Each row below holds a small network's activations on one record, seen along a few directions.
Each row is followed by the record's values for the fields Gatik, Govun, Rez, Nafuf.
The largest differences between rows may come from other fields.
(in the rows, 500 means zero)
Random noise pushes rows far along 14 fixed directions. That doesn't count. These rows show it; they differ only by the noise:
548; 504; 757; 471; 277; 656; 399; 514; 408; 664; 574; 486; 719; 605; 613; 449; 402; 527; 421; 496; 473; 434; 526; 450; 463; 630; 205; 493; 541; 557; 492
496; 471; 461; 389; 471; 357; 609; 455; 541; 480; 461; 630; 445; 490; 597; 506; 508; 584; 560; 519; 500; 500; 459; 648; 481; 502; 431; 448; 608; 476; 526
519; 446; 419; 549; 769; 411; 539; 465; 481; 406; 453; 622; 445; 527; 490; 690; 712; 306; 724; 548; 574; 503; 291; 272; 582; 332; 736; 542; 406; 646; 419
471; 379; 595; 610; 460; 560; 552; 256; 381; 327; 327; 717; 599; 547; 683; 456; 658; 367; 369; 513; 628; 580; 562; 435; 533; 738; 352; 619; 176; 527; 276
553; 314; 560; 400; 599; 429; 673; 631; 435; 496; 450; 495; 457; 481; 408; 373; 622; 355; 502; 569; 548; 506; 241; 573; 433; 577; 457; 498; 339; 561; 401
469; 544; 635; 516; 385; 594; 363; 368; 442; 375; 337; 618; 646; 624; 693; 589; 432; 380; 422; 358; 520; 457; 458; 432; 472; 591; 472; 520; 472; 429; 536
499; 561; 416; 522; 460; 503; 493; 414; 533; 459; 578; 466; 513; 487; 543; 537; 550; 522; 562; 514; 479; 466; 568; 454; 529; 486; 454; 542; 518; 611; 369
794; 481; 742; 440; 666; 473; 588; 746; 429; 720; 618; 360; 575; 606; 377; 434; 429; 544; 526; 613; 540; 476; 481; 486; 546; 520; 368; 458; 540; 530; 534
619; 396; 574; 623; 578; 476; 525; 349; 540; 502; 467; 443; 303; 255; 369; 379; 571; 444; 629; 659; 742; 490; 787; 570; 566; 588; 534; 574; 404; 546; 427
592; 546; 594; 496; 424; 562; 335; 463; 537; 491; 457; 581; 604; 419; 429; 447; 572; 418; 433; 453; 583; 379; 528; 422; 498; 641; 465; 616; 482; 579; 383
462; 501; 773; 494; 720; 742; 496; 456; 431; 665; 395; 392; 296; 414; 229; 216; 673; 300; 431; 611; 474; 750; 620; 438; 587; 504; 475; 565; 352; 429; 524
559; 422; 422; 575; 481; 492; 530; 615; 563; 375; 459; 610; 527; 509; 469; 642; 581; 475; 565; 432; 448; 283; 663; 642; 447; 603; 574; 501; 453; 588; 383
637; 480; 551; 605; 667; 481; 507; 560; 475; 437; 439; 423; 401; 526; 443; 524; 464; 347; 570; 560; 573; 452; 606; 524; 508; 452; 705; 495; 436; 470; 559
537; 504; 560; 449; 588; 546; 683; 371; 391; 521; 407; 492; 393; 508; 365; 371; 422; 535; 340; 496; 668; 713; 668; 694; 571; 556; 435; 452; 445; 360; 668
698; 521; 541; 413; 682; 386; 629; 515; 473; 455; 472; 204; 437; 455; 372; 404; 366; 474; 526; 502; 690; 536; 346; 548; 539; 484; 497; 473; 522; 418; 546
538; 752; 484; 316; 657; 443; 545; 497; 628; 667; 663; 670; 364; 607; 416; 558; 603; 711; 548; 551; 305; 697; 710; 519; 645; 398; 475; 505; 701; 514; 552

682; 500; 550; 264; 533; 426; 510; 709; 562; 474; 425; 623; 625; 478; 277; 458; 525; 541; 327; 326; 588; 385; 293; 593; 465; 731; 425; 555; 541; 504; 427 => Gatik=j5, Govun=b2, Rez=d2, Nafuf=s3
248; 500; 264; 602; 654; 663; 583; 234; 552; 268; 343; 435; 414; 482; 517; 767; 635; 548; 676; 299; 453; 572; 523; 422; 661; 319; 531; 459; 497; 521; 414 => Gatik=j3, Govun=b2, Rez=d2, Nafuf=s3
419; 582; 376; 395; 455; 427; 633; 452; 390; 524; 697; 290; 402; 578; 484; 341; 281; 466; 339; 560; 590; 745; 309; 535; 443; 361; 548; 453; 444; 483; 695 => Gatik=j1, Govun=b2, Rez=d2, Nafuf=s3
460; 558; 627; 607; 385; 499; 296; 374; 599; 615; 642; 519; 425; 430; 694; 403; 542; 454; 598; 733; 424; 544; 680; 329; 490; 457; 481; 596; 497; 603; 419 => Gatik=j6, Govun=b2, Rez=d1, Nafuf=s2
629; 366; 542; 508; 507; 217; 590; 563; 544; 499; 468; 584; 595; 428; 642; 507; 483; 615; 614; 556; 632; 370; 404; 532; 480; 618; 396; 491; 551; 454; 487 => Gatik=j4, Govun=b1, Rez=d2, Nafuf=s2
582; 531; 612; 507; 476; 526; 306; 430; 624; 422; 625; 460; 237; 448; 340; 562; 506; 321; 576; 503; 609; 522; 700; 542; 465; 718; 804; 654; 253; 509; 465 => Gatik=j6, Govun=b1, Rez=d1, Nafuf=s3
414; 338; 702; 642; 552; 620; 621; 596; 331; 667; 285; 479; 463; 502; 563; 264; 443; 405; 406; 647; 441; 598; 579; 614; 473; 404; 424; 343; 471; 328; 709 => Gatik=j3, Govun=b2, Rez=d1, Nafuf=s2
611; 558; 601; 321; 606; 369; 534; 538; 431; 639; 633; 409; 475; 567; 485; 526; 395; 542; 583; 550; 562; 630; 224; 422; 522; 412; 479; 462; 580; 443; 653 => Gatik=j3, Govun=b1, Rez=d1, Nafuf=s3
486; 465; 393; 535; 416; 441; 441; 585; 395; 523; 527; 550; 372; 516; 504; 230; 440; 233; 274; 722; 567; 519; 413; 608; 328; 394; 773; 548; 344; 578; 585 => Gatik=j3, Govun=b2, Rez=d1, Nafuf=s1
451; 525; 469; 481; 576; 458; 512; 454; 441; 338; 434; 834; 496; 724; 682; 626; 624; 375; 403; 484; 450; 609; 449; 448; 523; 531; 659; 569; 316; 498; 439 => Gatik=j5, Govun=b2, Rez=d2, Nafuf=s3
791; 526; 535; 517; 524; 319; 613; 651; 528; 456; 660; 576; 527; 637; 527; 617; 343; 641; 461; 548; 593; 417; 786; 699; 488; 695; 522; 498; 401; 498; 500 => Gatik=j2, Govun=b2, Rez=d1, Nafuf=s3
334; 257; 410; 516; 515; 640; 648; 615; 447; 509; 583; 314; 313; 474; 323; 692; 596; 469; 795; 476; 406; 437; 475; 643; 442; 429; 569; 377; 439; 619; 481 => Gatik=j5, Govun=b1, Rez=d2, Nafuf=s3
486; 423; 578; 533; 520; 513; 485; 661; 387; 582; 544; 431; 488; 639; 580; 473; 457; 374; 527; 594; 409; 487; 356; 448; 401; 382; 635; 456; 460; 446; 631 => Gatik=j1, Govun=b2, Rez=d2, Nafuf=s1
472; 418; 370; 567; 507; 504; 555; 557; 577; 483; 637; 295; 328; 416; 355; 583; 474; 504; 685; 536; 474; 437; 631; 634; 440; 453; 629; 448; 473; 609; 478 => Gatik=j6, Govun=b1, Rez=d1, Nafuf=s2
580; 401; 464; 605; 602; 395; 630; 512; 324; 502; 445; 880; 698; 601; 719; 566; 724; 426; 453; 677; 528; 483; 462; 338; 561; 425; 463; 535; 412; 604; 349 => Gatik=j2, Govun=b1, Rez=d1, Nafuf=s3
311; 603; 357; 397; 443; 452; 507; 537; 601; 405; 452; 507; 346; 480; 545; 465; 589; 492; 535; 457; 185; 527; 510; 654; 419; 429; 549; 495; 614; 376; 458 => Gatik=j4, Govun=b1, Rez=d2, Nafuf=s3
472; 424; 690; 643; 652; 458; 572; 426; 442; 509; 339; 662; 421; 594; 711; 445; 446; 461; 478; 621; 551; 668; 642; 515; 533; 468; 532; 417; 416; 348; 718 => Gatik=j2, Govun=b2, Rez=d2, Nafuf=s2
560; 379; 547; 633; 475; 564; 465; 533; 503; 659; 679; 490; 528; 469; 447; 638; 463; 531; 680; 595; 676; 381; 635; 431; 537; 459; 494; 465; 513; 797; 505 => Gatik=j2, Govun=b2, Rez=d2, Nafuf=s2
514; 471; 511; 631; 503; 502; 345; 422; 720; 485; 507; 525; 164; 325; 518; 534; 544; 482; 788; 621; 462; 390; 879; 625; 532; 463; 697; 541; 555; 568; 462 => Gatik=j3, Govun=b2, Rez=d2, Nafuf=s3
470; 474; 513; 573; 644; 514; 546; 448; 457; 444; 409; 400; 461; 475; 456; 560; 538; 352; 620; 488; 516; 548; 478; 393; 538; 415; 622; 494; 446; 451; 533 => Gatik=j1, Govun=b1, Rez=d1, Nafuf=s2
484; 612; 448; 379; 489; 463; 418; 486; 486; 511; 467; 724; 588; 575; 577; 506; 484; 468; 365; 451; 515; 528; 243; 404; 507; 365; 560; 488; 633; 550; 623 => Gatik=j2, Govun=b2, Rez=d2, Nafuf=s3
718; 352; 477; 665; 418; 397; 628; 700; 398; 533; 566; 415; 684; 511; 555; 510; 325; 559; 483; 584; 622; 249; 603; 613; 434; 494; 486; 413; 522; 542; 546 => Gatik=j1, Govun=b2, Rez=d1, Nafuf=s3
483; 590; 210; 486; 182; 238; 414; 375; 602; 288; 593; 458; 467; 460; 834; 467; 267; 587; 473; 562; 526; 382; 484; 660; 339; 462; 607; 506; 661; 438; 519 => Gatik=j1, Govun=b2, Rez=d2, Nafuf=s2
325; 461; 195; 543; 718; 512; 709; 323; 497; 376; 389; 594; 387; 418; 347; 517; 796; 524; 482; 466; 541; 677; 525; 492; 635; 411; 558; 532; 347; 540; 387 => Gatik=j3, Govun=b1, Rez=d2, Nafuf=s1
266; 446; 510; 623; 350; 647; 432; 374; 543; 443; 514; 518; 421; 501; 628; 570; 578; 421; 571; 502; 328; 527; 704; 472; 448; 559; 518; 544; 364; 544; 438 => Gatik=j1, Govun=b2, Rez=d1, Nafuf=s2
557; 440; 537; 604; 240; 609; 411; 515; 398; 583; 645; 213; 581; 497; 594; 469; 277; 528; 568; 594; 540; 287; 511; 512; 428; 477; 375; 470; 590; 606; 466 => Gatik=j5, Govun=b1, Rez=d1, Nafuf=s3
474; 472; 439; 648; 447; 514; 648; 439; 390; 434; 658; 340; 489; 612; 621; 443; 401; 446; 438; 593; 540; 622; 650; 507; 448; 553; 500; 494; 209; 530; 469 => Gatik=j6, Govun=b2, Rez=d1, Nafuf=s1
576; 548; 565; 584; 632; 651; 594; 659; 485; 451; 519; 340; 550; 695; 477; 579; 458; 576; 470; 424; 275; 499; 784; 606; 532; 570; 391; 466; 449; 484; 409 => Gatik=j2, Govun=b2, Rez=d2, Nafuf=s1
514; 699; 375; 476; 537; 594; 484; 386; 555; 463; 431; 449; 462; 401; 296; 292; 522; 612; 246; 444; 539; 621; 709; 572; 603; 516; 482; 584; 558; 378; 466 => Gatik=j1, Govun=b2, Rez=d2, Nafuf=s1
717; 410; 639; 659; 661; 442; 472; 570; 434; 428; 492; 476; 415; 625; 571; 449; 347; 261; 477; 683; 699; 495; 544; 463; 485; 475; 729; 494; 282; 594; 559 => Gatik=j2, Govun=b2, Rez=d2, Nafuf=s2
321; 400; 514; 407; 424; 636; 605; 312; 624; 453; 476; 681; 464; 525; 361; 712; 571; 709; 538; 243; 551; 611; 622; 652; 574; 763; 304; 451; 392; 542; 488 => Gatik=j6, Govun=b1, Rez=d2, Nafuf=s2

Which values does each new row have?
419; 363; 465; 480; 422; 424; 507; 522; 539; 358; 411; 513; 327; 415; 545; 441; 469; 293; 536; 557; 549; 450; 413; 640; 358; 521; 677; 470; 397; 560; 496 => Gatik=j5, Govun=b2, Rez=d1, Nafuf=s2
619; 572; 618; 532; 471; 438; 403; 535; 481; 653; 495; 479; 614; 524; 622; 439; 404; 550; 510; 573; 523; 438; 446; 365; 516; 407; 438; 471; 673; 413; 596 => Gatik=j6, Govun=b1, Rez=d1, Nafuf=s3
415; 539; 352; 470; 388; 626; 460; 494; 547; 563; 428; 315; 471; 330; 316; 188; 410; 587; 267; 429; 522; 463; 437; 619; 478; 424; 389; 439; 641; 509; 571 => Gatik=j3, Govun=b2, Rez=d2, Nafuf=s2
571; 461; 604; 393; 614; 448; 434; 533; 614; 311; 296; 475; 436; 449; 464; 425; 543; 358; 470; 417; 520; 452; 323; 541; 448; 680; 544; 553; 418; 406; 394 => Gatik=j2, Govun=b1, Rez=d2, Nafuf=s2
433; 452; 552; 552; 460; 533; 496; 635; 418; 772; 601; 607; 621; 543; 577; 536; 575; 500; 610; 635; 390; 420; 460; 381; 479; 274; 462; 403; 669; 643; 628 => Gatik=j2, Govun=b1, Rez=d2, Nafuf=s1
570; 560; 766; 334; 749; 510; 326; 793; 669; 617; 302; 599; 295; 490; 351; 440; 598; 356; 609; 498; 217; 475; 383; 544; 461; 417; 685; 504; 680; 347; 617 => Gatik=j3, Govun=b2, Rez=d1, Nafuf=s3
462; 421; 726; 492; 652; 603; 419; 461; 548; 448; 293; 587; 369; 561; 505; 609; 566; 361; 634; 444; 411; 563; 485; 457; 540; 531; 607; 512; 440; 432; 532 => Gatik=j1, Govun=b2, Rez=d1, Nafuf=s2
444; 417; 560; 440; 418; 452; 483; 518; 594; 501; 411; 660; 555; 474; 604; 623; 545; 581; 589; 397; 408; 391; 390; 561; 465; 574; 409; 451; 629; 433; 505 => Gatik=j6, Govun=b1, Rez=d1, Nafuf=s3
565; 322; 530; 564; 572; 394; 557; 580; 545; 487; 439; 527; 268; 475; 517; 487; 505; 447; 638; 652; 493; 458; 623; 690; 450; 528; 634; 448; 421; 460; 545 => Gatik=j3, Govun=b1, Rez=d1, Nafuf=s2
452; 554; 523; 518; 475; 564; 474; 533; 503; 563; 494; 574; 621; 581; 566; 534; 424; 547; 455; 430; 455; 439; 496; 479; 502; 396; 462; 410; 629; 542; 621 => Gatik=j2, Govun=b2, Rez=d2, Nafuf=s1
531; 380; 453; 534; 275; 473; 472; 550; 563; 446; 516; 523; 625; 470; 518; 472; 408; 567; 418; 416; 631; 319; 457; 607; 380; 685; 389; 484; 445; 627; 408 => Gatik=j6, Govun=b2, Rez=d2, Nafuf=s2
493; 526; 607; 292; 374; 432; 392; 324; 542; 487; 434; 655; 545; 446; 552; 536; 402; 494; 497; 399; 678; 512; 302; 501; 465; 596; 439; 515; 560; 476; 590 => Gatik=j3, Govun=b2, Rez=d1, Nafuf=s1
597; 510; 507; 346; 340; 458; 450; 513; 532; 577; 775; 363; 501; 502; 418; 578; 426; 521; 588; 478; 596; 480; 321; 474; 465; 617; 442; 553; 475; 687; 400 => Gatik=j6, Govun=b1, Rez=d1, Nafuf=s3
515; 586; 383; 718; 594; 596; 408; 760; 487; 454; 317; 360; 640; 508; 551; 249; 653; 373; 291; 545; 185; 321; 483; 380; 454; 325; 563; 536; 554; 359; 355 => Gatik=j6, Govun=b1, Rez=d2, Nafuf=s3
497; 359; 512; 598; 489; 414; 631; 567; 433; 536; 539; 447; 481; 549; 717; 381; 505; 449; 561; 693; 448; 500; 434; 489; 456; 433; 420; 446; 404; 540; 449 => Gatik=j3, Govun=b2, Rez=d2, Nafuf=s3
